A small network was shown many inputs. Here are its activations along a few directions, one row for each input.
Each table varies a few parts of the input and shows all the possible inputs, shuffled.
Descriptions start from the smaller parts, as in this example, which fits no table here: one of 2 separate values, together with either a single point or one of 11 places around a ring or (one of 6 places along a line, together with one of 8 places around a ring).
Shared parts are said once, and a part with two or three values counts as separate values.

Other details of the inputs shift rows strongly along two fixed directions, in all tables alike. That doesn't count.

Rows:
x1: [  4   2 -21  16 -50  14  34   6 -22 -18 -12  -3  20]
x2: [ 33 -25  -9  30 -42  12  19   6   6  -3 -16   7  -6]
x3: [-16 -19  18 -45 -14 -32  -1  22 -30  47  -3 -26  -1]
x4: [ 29  -5  -4  29 -36  27 -20  -2 -11 -24 -11  15   5]
x5: [ -2  42 -74  57  72 -40  15 -43  45 -97  -2   6 -39]
x6: [-17 -24  47 -20  10 -33  -3  37 -28  47   3 -27 -13]
x7: [-14  76 -67  20   7 -23   9 -61  58 -21  -4  92 -28]
x8: [ 15  -3  26  15   1  38  15 -31  -1 -23   7  25  23]
x9: [ 45 -20   4  21 -36   9 -16 -21  -2 -14  -3  28  -2]
x10: [  9  -8   8  24  -4  35  50  -1   3 -12  -3   6  21]
x11: [  5   4   3  47 -30  19  36  15 -19 -22  -7  -3   6]
x12: [ 37 -62  28  13 -39  54 -18 -33 -20   6  18  -5  26]
x13: [  5  -3 -16  -4 -28  28  49 -14   5  -8 -11   4  34]
x14: [-31 -24  55 -29  34 -16 -43   0 -21  50  28  -7  -2]
x15: [ 26  19  -4 -11 -28  24  10 -25  -4 -32  22   3  22]
x16: [ 20   5   3  34 -10  23  43  16   5 -24  17 -13  18]
x17: [-19 -18  11  -9   0  -7 -24  57 -22  44 -24 -39  -6]
x18: [-21  -2   9 -44   4 -15   3  40 -13  32   9 -43  22]
x19: [ 40   0  -1  14 -19  35 -11  -2  16 -29  13   4  13]
x20: [-23 -43  19 -24  13  -2 -25  34  -3  68  -1 -31  -6]
x21: [ 29  -8 -19  28 -22  34  23  23  20 -17  -1 -16  14]
x22: [-13  59 -86  31  37 -42  14 -57  66 -98 -16   1 -34]
x23: [ 25 -39 -36  22  24  15  -1 -29   4 -79   1 -56 -18]
x24: [-42  61  -6 -14  61 -89 -41  13  30  25  -6  63 -58]
x25: [-65  52 -19   0  66 -59  -4  27  47  47  -6  37 -51]
x26: [-33  72 -32 -38  38 -81 -33  -8  24  27 -13  58 -52]
x27: [-17   0  53 -40  40 -17 -36  34 -18  25  31 -28   5]
x28: [-10 -24  35 -49  36   6 -50  17  -9  56 -11 -15   4]
x29: [-36 -24  16 -44  -2 -15  -2  12 -15  59   7 -28  11]
x30: [ 16  12  -6   0 -45  19   3 -23 -32 -27   1  13  13]
x31: [-29  -3  49 -23  18 -21 -42  32 -42  24   7 -14  -7]
x32: [ 33 -60  15   9 -34  65  30   7 -11   4 -11 -27  37]
x33: [ 16   8   1 -15 -21  34  18 -49  -4 -14  -3  19  27]
Each input here is: one of 3 separate values, together with either a single point or (one of 2 separate values, together with one of 5 places around a ring).
Which other rows does x4 become when the choice among 3 separate values takes its other values? List them by row number.
> x30, x31

Rows:
x34: [  4  13  -3   1 -21   5  10  13  -6   4 -11  23   8]
x35: [  0 -17  32  -9   7  25  -2  -9 -11  11  10   0  20]
x36: [ 25  -3 -18  40 -26  13  12  -4   3 -36 -15   7  -4]
x37: [-42 -22  12 -65  42 -45 -28  24 -10  55  -9 -58 -15]
x38: [-25  78 -42  14  38 -36  -1 -29  56 -32   2  72 -28]
x39: [  9  11   2   9  -7  26  26 -16   6  -9   0  21  20]
x40: [-16  80 -56  25   9 -34  17  26  63   2 -22  80 -23]
x41: [-36  14   5 -63  41 -27 -29   8   7  53  -2  -5  -3]
x42: [-35 -22  31 -40  19 -21 -32  72 -21  60  -6 -58   1]
x43: [ 15 -25  16  11 -37  27  38 -17 -21  -8   0   2  27]
x44: [ 21   5  -2  18 -39  13  42 -41  -5 -41   8  18  15]
x45: [  7  -2 -26  42 -27  22  39   9  13 -25  -3  -3   8]
x46: [ 11 -23  28  -6 -25  11 -13  12 -31  19  -3  -1   9]
x47: [-35  52 -10 -34  20 -50 -18  20   6  15  -5  26 -28]
x48: [ 19 -38  40 -11 -22   5 -16   6 -49  -3  10 -58  13]
x49: [-20  34 -24  13  52 -13   3  16  48  -4  -2  20 -28]
x50: [ 43  24 -33  60 -20   7  18 -41  19 -79   3  35  -8]
x51: [ 36 -67  46 -12 -46  70   3 -42 -35 -10  27 -31  55]
x52: [ 30 -34  21   5 -47  37  17  -8 -45 -34   9 -49  29]
x53: [-22 -45  54 -59  17  -7 -62   4 -34  61  16 -33   7]
x54: [ 34 -27  11   0 -57  32  -5 -19 -23  -3  -1   1  18]
x55: [ 17  12 -18  20 -26   9 -15 -34  14 -13  -8  43 -10]
x56: [-36  14  10 -42  58 -38 -25  18  -7  19   7 -35  -8]
x57: [ 28 -66  36 -17 -16  15 -33  -2 -41  15   5 -56  16]
x58: [-30   5  -3 -14  32 -40 -31  56  13  41 -16 -11 -31]
x59: [-39  26  18 -37  49 -26 -12  39  17  69  -5   2  -7]
x60: [-14  49 -29  28  29 -15  -2  -2  53   9  -7  72 -38]
x61: [ 16 -29   8  13 -35  34  12  14 -28 -18  -7 -34  24]
x62: [  3  -8 -18  41 -22  19  45  -2  20 -28  -8  -3   5]
x63: [-27  43 -31  12  43 -15  13  20  49   0 -10  15 -21]
x64: [-10  29  -7  11  16 -23 -22   1  13  15 -11  45 -28]
x65: [-19  50 -31  24  33 -23 -10 -15  40  -4 -10  71 -35]
x66: [  6 -47  36 -17 -15   7  12  -8 -44 -11  14 -64  23]
x67: [-25  37 -36 -21  16 -33   7 -13  29  15 -15  36 -19]
x68: [  4   2   2  10 -15  -2  -2  26   5  24  -5  26  -3]
x69: [ -3  14  -7  11 -14  -3  25  20   8  21   0  18  13]
x70: [ 13  10 -17  25 -33  17  37  -9  -5 -17   1  27  14]
x71: [ 11 -43  41 -18   9  17  -9 -10 -35 -15  26 -56  29]
x72: [ 20   7 -30   4 -39  20  29 -26   0 -15   0  24  10]
x73: [-22  42 -48 -12  47 -29  -3  -8  45  -3 -12  10 -20]
x74: [ 12 -71  33 -39 -27  25  -5   8 -59  28  13 -91  32]
x75: [-46  12   9 -41  68 -33 -26  36   2  43  -7 -34 -16]
x76: [ 29   9   5  21 -45  15   9 -26 -14 -34   6  20   4]
x77: [-25 -37  41 -37  53 -22 -43  52 -14  56  12 -42 -23]
x78: [ 23   5 -22  44   6  31  30 -26  24 -55   4  17   5]
x79: [ 35 -16  16  32 -40  36  10 -50 -16 -48  26  16  21]
x80: [ 30 -20   3 -10 -58  36  13 -14 -21  -8  -2   1  26]
x81: [-27   2  44 -42  24 -39 -59  13 -32  46  11 -17 -16]
x82: [ 34 -20 -18  26 -13  41  18 -43  15 -52   8  -4  24]
x83: [ 20 -19 -17  44 -34  34  49 -26  -2 -49  -6  -8  15]
x84: [ -6  20 -23  19  32 -24 -14  26  32   4 -11  24 -41]
x85: [ -2   8 -28  25 -10   6  25   2   0 -21  -5  -7   0]
x86: [-21  67 -41   0  12 -41  14 -10  25 -13   0  49 -27]
x87: [ 33  -9   5  41 -37  35  13 -11   4  -6   3  33   2]
x88: [-17  30 -40 -15  13 -26 -13  16  22   3 -22   0 -22]
x89: [ 19 -34   1   4   2  10 -18 -19  -3 -16   7 -16   6]
x90: [-23 -16  27 -33  52 -41 -52  43 -19  44  -7 -31 -27]
x91: [ 21 -49  38  13 -51  41  43  -1 -25  13   7 -22  43]
x92: [  4  36 -18   8  -3   4  22 -33  16 -35   9  35   8]
x93: [ 11 -31  31  -6  11  -3 -21  -8 -27 -18  20 -32   9]
x94: [-3 17  7  8 16 12 11 -2 30 16  3 27  0]
x95: [-16  12 -14   4  52 -28 -23  11  20   0  -7  13 -32]
x96: [ 38  -2 -32  31 -36  11  10 -22  17 -41 -16   8  -2]
x97: [-34 -26  35 -56  25 -32 -28  33 -52  42  14 -76   1]
Describe the family of inputs behind these rows.
> one of 2 separate values, together with one of 4 places along a line, together with one of 8 places around a ring
Changing only the place on the line of 4 turns x43 into x44. The same change can be made to x78. Which row results?
> x71
Changing only the place on the line of 4 turns x95 into x77. The same change can be made to x70. Which row results?
> x69
Which other rows does x87 become when the place on the ring of 8 takes its other values? List them by row number.
> x40, x59, x60, x68, x69, x91, x94
Which other rows does x75 become when the place on the line of 4 takes its other values? List them by row number.
> x56, x63, x73
A walk changes only the place on the ring of 8. It starts at x86 and steps to x44. List the rest of the walk in order.
> x92, x38, x79, x81, x76, x47
Which other rows does x68 become when the choice among 2 separate values takes its other values? List them by row number.
> x58
